These are the activations of a small neural network, seen along a few directions. Each row is one input.
In each table, some parts of the input vary, and every possible input appears once, in random order.
Descriptions start from the smaller parts, as in this example, which fits no table here: one of 3 separate values, together with either a single point or one of 9 places along a line or (one of 6 places along a line, together with one of 8 places around a ring).
Shared parts are said once, and a part with two or three values counts as separate values.

Other details of the inputs vary at random and push rows far along two fixed directions, the same in every table; ignore that.

Rows:
R1: [ 28 -22  15   4   7  41  14  60  54 -19  -2   2  26   9   8]
R2: [-25 -12 -42  27  -3 -65 -23 -47   3  27  -6 -17 -42 -52  39]
R3: [-20  11  18  -5  13 -52  -7 -40 -31  35  -3  13  -1 -32  29]
R4: [  5  14  38   2  -7  96   7  74 -10 -18   1 -10  16  96  -6]
R5: [-19  28  -2  -6  11 -47  -8 -49 -33  -2  -5  12   2 -44  34]
R6: [-27  54   3   6 -13  36 -30 -44 -52 -17 -22 -27   6  61  26]
R7: [ 30  13  65 -13  15  88   6  55   6 -42  -1  -2 -14  66   2]
R8: [ -2 -34  -9 -14   1  21  17  45  32  -7  25  16  20  -1 -46]
R9: [-34  21  32  -7  28  68 -60 -18 -53 -19 -31 -41  19  46  30]
R10: [ 19  12  51 -20 -18  94   9  46  36 -42 -19 -33  -9  90  14]
R11: [-16 -11 -34  15  17 -67 -12 -52 -26  29  25  -7  21 -35   7]
R12: [ 15 -36   8 -34   4 -12  27  26  38  -4  29  40  -4 -50 -40]
R13: [ 37  15   1 -21 -18  22  44  43  37 -29  -2  16   1   5 -32]
R14: [  1  -5 -16   2  14 -82   1 -64 -16  15  -8  -7  -4 -40   0]
R15: [ -6  26  23  14  32  26 -47 -30 -54  -5 -12 -38  15  29  39]
R16: [-39 -17 -23  18   1 -44 -17 -45 -12  12   8 -18  27 -12  37]
R17: [ 30 -20   2   7  -1  -9  39  49  32  23  18  33  24 -44 -29]
R18: [ 42 -17 -16  16   4  13  21  55  44  -2  13  14 -48 -16 -33]
R19: [-42  28  22 -11  -1  64 -55 -41 -52 -16 -35 -38   5  91  12]
R20: [ -9  18 -28   9  14 -50 -18 -41 -29  11   3   0  29 -62  24]
R21: [-38  20  42  -5  13  12 -46 -45 -36 -18 -25 -33  -4  34  82]
R22: [-21  -9 -44  25  -3 -80  -9 -44 -36  56  -3  10 -43 -69  14]
R23: [ 29 -22   2 -10 -20 -34  62  26  34  19   6  33   0 -31 -44]
R24: [ 25 -36  -6 -35 -13 -16  37  25  50  -2  13  23  -2 -31 -61]
R25: [-40  -6 -37   6  10 -41 -36 -47 -26  24 -16 -11 -47 -45   7]
R26: [ 20   8 -18  -1 -11  36  26  56  24 -23  26  18  24  13 -24]
R27: [ 20 -20 -12  10 -31 -32  42  22  28  29  17  43  10 -12 -54]
R28: [-17  26  15  11   6  22 -38 -50 -49  -6 -22 -32   1  68  20]
R29: [ 19 -28  -9   6 -30  -4  30  20  62  -1  17  17   8   7 -26]
R30: [ 33   0 -40   6 -20  -4  23  54  36  -7  12  25 -38 -40 -27]
Description of these inputs: one of 5 separate values, together with either a single point or one of 5 places around a ring.
Changing only the choice among 5 separate values turns R11 into R16. The same change can be made to R18. Which row results?
Answer: R2
Change only the choice among 5 separate values in R13. List by row number the other rows that result.
Answer: R10, R14, R23, R24
Which other rows agree with R13 in the choice among 5 separate values? List them by row number.
Answer: R5, R6, R20, R26, R30

Rows:
R31: [ -44  -34  -84   19   -5 -115  -19  -97   -6   51    8    5    5  -72
  -13]
R32: [ 39 -32  -7   6   4 -70  42  10  65   3  26  28  34 -62  -8]
R33: [-56  64  10   1  27  -1 -66 -68 -90 -10 -20 -34  36  38  83]
R34: [ 36  -8 -12  -1 -20 -11  30  61  47  -2 -15  13 -55 -53  -4]
R35: [ 49 -19  23 -12 -17  36  49  62  71 -34  31  38  35   1 -22]
R36: [ 11 -25 -13  19  -3 -52  27  31  44  18  22  22 -65 -34   1]
R37: [-19   2  -2   8 -13  95 -34  14  18 -30 -24 -29  -6  93  -8]
R38: [ -43  -22  -59   -2  -17 -100  -23  -99  -35   58   -2   -5   21  -43
    6]
R39: [ -7  -3 -52  35   0 -54 -21 -30 -24  28  10 -22 -38 -67  33]
R40: [ 21  17  19 -28  14 105 -29  44  -8 -57 -15 -28 -68  47  -6]
R41: [ 34 -23 -18 -19 -39 -76  79  10  60  27  36  68   5 -56 -89]
R42: [-73  28  12  -9  32 -28 -49 -83 -94  12 -21 -29  29 -15  62]
R43: [ 17  47  23  -3 -20  76  12  25  -9 -17 -14  -9  -8  97 -32]
R44: [ 18 -17  23   0  31  32   8  50   3   7  23  12  30  -6 -19]
R45: [  9  37  37  15  18  79 -22  50 -31 -34   5 -20  39  72  15]
R46: [ 38 -51  19 -18  13 -34  48  31  66   7  13  22  26 -52 -24]
R47: [  5  -2   1  -5 -17  31  20   2  -5 -18 -13  -7  -3  57 -28]
R48: [-70  29  54 -17  25   7 -65 -90 -82   0 -29 -57  29  28  81]
R49: [ 33  13  25  10 -15  80  11  77  10  -8 -21  32 -45  27 -29]
What is each input in this table made of?
Answer: either one of 5 separate values or one of 6 places along a line or (one of 2 separate values, together with one of 4 places along a line)
Start at R37 and move only the place on the line of 6, one step at a time. The first step leads to R31. Which rows follow, in order?
Answer: R38, R47, R43, R41
Which other rows belong to the same alternative as R33? List them by row number.
Answer: R32, R35, R42, R44, R45, R46, R48
